These are the activations of a small neural network, seen along a few directions. Each row is one input.
In each table, some parts of the input vary, and every possible input appears once, in random order.
A made-up example of a description, with smaller parts first: ring(5) and (point or line(9) or (values(3) and line(4))).
Shared parts are said once, and a part with two or three values counts as separate values.

Other details of the inputs vary at random and push rows far along two fixed directions, the same in every table; ignore that.

Table:
r1: -6	-5	19	-13	-4	-19	-4	-12	-38	2	14
r2: 18	21	34	42	-13	5	1	-7	13	3	1
r3: 13	13	22	32	-18	-6	-2	1	-14	-7	-5
r4: 6	12	14	16	-17	-8	-4	6	-23	-6	-9
r5: -30	-2	2	-60	-5	-33	7	-2	-34	0	7
r6: -7	0	-35	1	21	25	7	4	53	0	-18
r7: 2	-6	-2	7	12	12	10	-1	31	6	4
r8: 16	4	-37	-16	8	26	-43	8	-1	-8	-2
r9: 1	-4	2	13	12	11	7	-16	35	6	7
r10: -9	-3	-31	-3	8	7	1	8	11	-10	-19
r11: 15	-4	-40	-25	13	26	-37	18	-5	-4	2
r12: -13	-35	-36	-39	27	7	6	11	0	8	8
r13: 16	-2	-9	26	10	26	8	9	47	6	-4
r14: 12	19	5	30	-15	5	-11	2	-4	-10	-16
r15: 3	16	26	23	-12	-7	10	-3	6	-2	-3
r16: 4	22	25	15	-11	-1	-10	-19	2	2	1
r17: -5	-21	-32	-20	11	8	3	17	0	3	-4
r18: -13	1	0	-8	-10	-21	6	1	-24	-12	-8
r19: -2	-10	-4	-18	6	0	15	19	5	9	4
r20: -11	-18	-8	-28	3	-14	6	10	-27	1	5
r21: -1	8	29	10	1	-5	-3	-29	1	7	15
r22: 12	19	-4	46	1	25	2	-5	51	-5	-20
r23: -6	-2	-5	-8	-10	-13	2	10	-23	-7	-8
r24: -22	-3	-50	-40	22	16	-4	3	30	0	-16
r25: -14	13	5	-10	-17	-24	-7	-9	-33	-14	-10
r26: 9	7	-19	28	11	30	5	7	53	2	-17
r27: -3	-20	-39	-18	12	12	5	28	3	1	-12
r28: 17	16	9	39	0	21	4	5	35	3	-10
r29: 6	-11	4	27	2	0	13	-6	14	-4	3
r30: -1	12	3	-12	-17	-9	-18	1	-35	-4	-5
r31: 7	9	11	11	-15	-6	-7	4	-22	-4	-4
r32: 0	-20	-33	-13	12	13	4	23	6	2	-7
r33: 1	5	17	8	-12	-13	-3	-5	-26	-4	1
r34: -13	1	24	-28	-7	-22	-4	-23	-25	9	21
r35: 13	6	22	53	-17	-9	16	2	2	-12	-10
r36: 8	-16	17	27	17	7	23	-12	36	10	18
r37: -6	-13	18	-5	4	-13	17	-15	7	8	20
r38: 3	-11	-8	8	25	23	4	-11	39	13	10
r39: 11	5	41	33	-11	-10	17	-9	8	4	12
r40: -12	8	14	-23	-22	-31	-5	3	-56	-6	-2
r41: 6	-1	23	26	-2	-6	4	-13	-7	-2	8
r42: -7	0	1	-20	7	2	-3	-4	2	9	8
r43: -10	6	20	-29	-8	-17	-3	-5	-27	10	12
r44: 22	-8	-27	-5	7	21	-26	15	4	-7	6
r45: -28	-15	-1	-73	-3	-33	10	13	-46	9	13
r46: -1	-10	-24	-5	11	12	-2	10	6	-1	-7
r47: 6	8	19	17	-20	-14	2	7	-26	-7	-5
r48: -4	12	10	21	0	-2	14	-8	26	-6	-8
r49: -10	-30	-41	-36	34	20	14	16	35	14	5
r50: -6	-15	-4	-15	23	9	6	-9	17	13	15
r51: -19	-14	-22	-32	16	-4	19	8	17	1	-2
r52: 17	13	11	64	-11	8	9	2	22	-14	-19
r53: -23	-2	-5	-53	3	-13	-12	-21	-19	9	14
r54: 9	13	7	30	-8	5	-9	-9	4	-9	-9
r55: -9	-3	17	-20	-14	-27	-1	-2	-47	-3	8
r56: -9	-5	-3	5	-3	-15	14	4	-8	-12	-9
r57: 15	23	39	44	-13	2	1	-16	14	3	3
r58: -16	-8	-3	-57	-14	-28	-9	13	-65	3	7
r59: -9	0	20	-14	-13	-26	-3	-13	-40	-3	11
r60: 1	-11	-44	-9	15	27	-9	15	18	2	-14
r61: 6	-1	-16	21	10	21	14	10	48	1	-12
r62: 6	1	21	28	-10	-10	6	-15	-3	-6	5
r63: -14	-6	-1	-35	-6	-19	-9	-7	-38	0	9
r64: 2	1	-38	-11	18	34	-12	9	38	8	-12
r65: -7	11	9	-12	0	-3	-8	-14	-2	4	4
r66: 6	-2	-11	-46	-2	-6	-35	12	-48	-5	15
r67: 6	-12	-34	4	24	35	5	10	57	10	-6
r68: 22	6	36	55	-7	4	21	-1	29	2	5
r69: -7	-24	-26	-24	20	8	1	4	1	6	6
r70: -2	-20	-9	-7	25	13	10	-8	30	13	15
r71: 3	-2	-23	11	8	18	-10	-9	23	-5	-8
r72: -12	2	-7	-4	-4	-12	4	2	-13	-11	-12
r73: 7	12	33	16	-15	-12	11	2	-5	2	4
r74: 13	12	55	57	-14	-12	16	-33	19	-1	17
r75: -13	13	9	-26	-24	-29	-14	-1	-56	-9	-6
r76: 13	22	22	39	-21	-2	-12	-12	-8	-9	-8
r77: -10	2	19	-22	-9	-22	-12	-17	-45	0	13
r78: -5	17	9	-18	-9	-6	-10	-1	-16	3	-3
r79: 4	5	14	17	6	7	7	-8	22	4	4
r80: -7	-5	-11	-24	-3	-5	-8	8	-26	1	-2
r81: 12	17	38	27	-14	-5	4	-6	-1	3	5
r82: 0	-5	-28	-10	4	11	-4	21	-3	-2	-15
r83: 13	-38	-86	-40	41	48	-23	37	33	2	0
r84: 12	22	42	36	-16	-7	8	-3	2	0	0
r85: 7	6	20	21	-16	-11	0	-3	-18	-5	0
Description of these inputs: line(5) and (point or (values(2) and line(8))).
Changing only the line(5) part turns r45 into r15. The same change can be made to r27. Which row results?
Answer: r82
Which other rows does r9 become when the line(5) part takes its other values? List them by row number.
Answer: r34, r37, r53, r74
Which other rows does r71 become when the line(8) part takes its other values? List them by row number.
Answer: r14, r25, r30, r54, r75, r76, r77
A walk changes only the line(5) part. It starts at r19 and steps to r73. List the rest of the walk in order.
Answer: r84, r28, r78
Which other rows does r22 become when the values(2) part takes its other values? List them by row number.
Answer: r75

Table:
r86: -3	-2	15	-10	-3	-13	1	-6	-13	3	12
r87: 4	-16	-57	22	31	45	13	17	75	-1	-25
r88: 3	6	36	14	-11	-15	7	-12	-12	2	12
r89: -18	-12	-27	-54	12	1	-9	4	-11	10	4
r90: -12	-7	-29	-46	4	-1	-13	13	-21	1	-3
r91: 7	-1	-7	15	1	10	1	7	11	-3	-7
r92: -12	-3	-24	-39	1	-2	-13	10	-22	2	-6
r93: -10	6	36	-24	-15	-32	1	-13	-42	5	17
r94: 15	24	38	47	-22	-9	0	-8	-6	-10	-4
r95: 20	3	19	59	2	13	15	-8	39	-1	1
r96: 4	-7	-20	4	13	17	-5	-1	20	0	-2
r97: 12	8	-1	28	-5	7	-8	0	3	-10	-9
r98: -12	-9	-28	-48	6	-1	-9	15	-20	3	-4
r99: 13	18	45	45	-17	-10	5	-20	4	-4	8
r100: -16	-5	14	-17	0	-19	15	-10	-8	5	9
r101: 3	9	25	6	-18	-20	-4	-3	-30	-6	3
r102: 5	-5	-23	12	20	29	3	4	46	5	-6
r103: -3	-8	-11	-15	1	-2	-1	11	-13	0	-1
What do these inputs look like to the network?
Answer: values(2) and (point or line(8))
Changing only the values(2) part turns r101 into r86. The same change can be made to r87. Which row results?
Answer: r100
Which other rows does r88 become when the values(2) part takes its other values? List them by row number.
Answer: r91
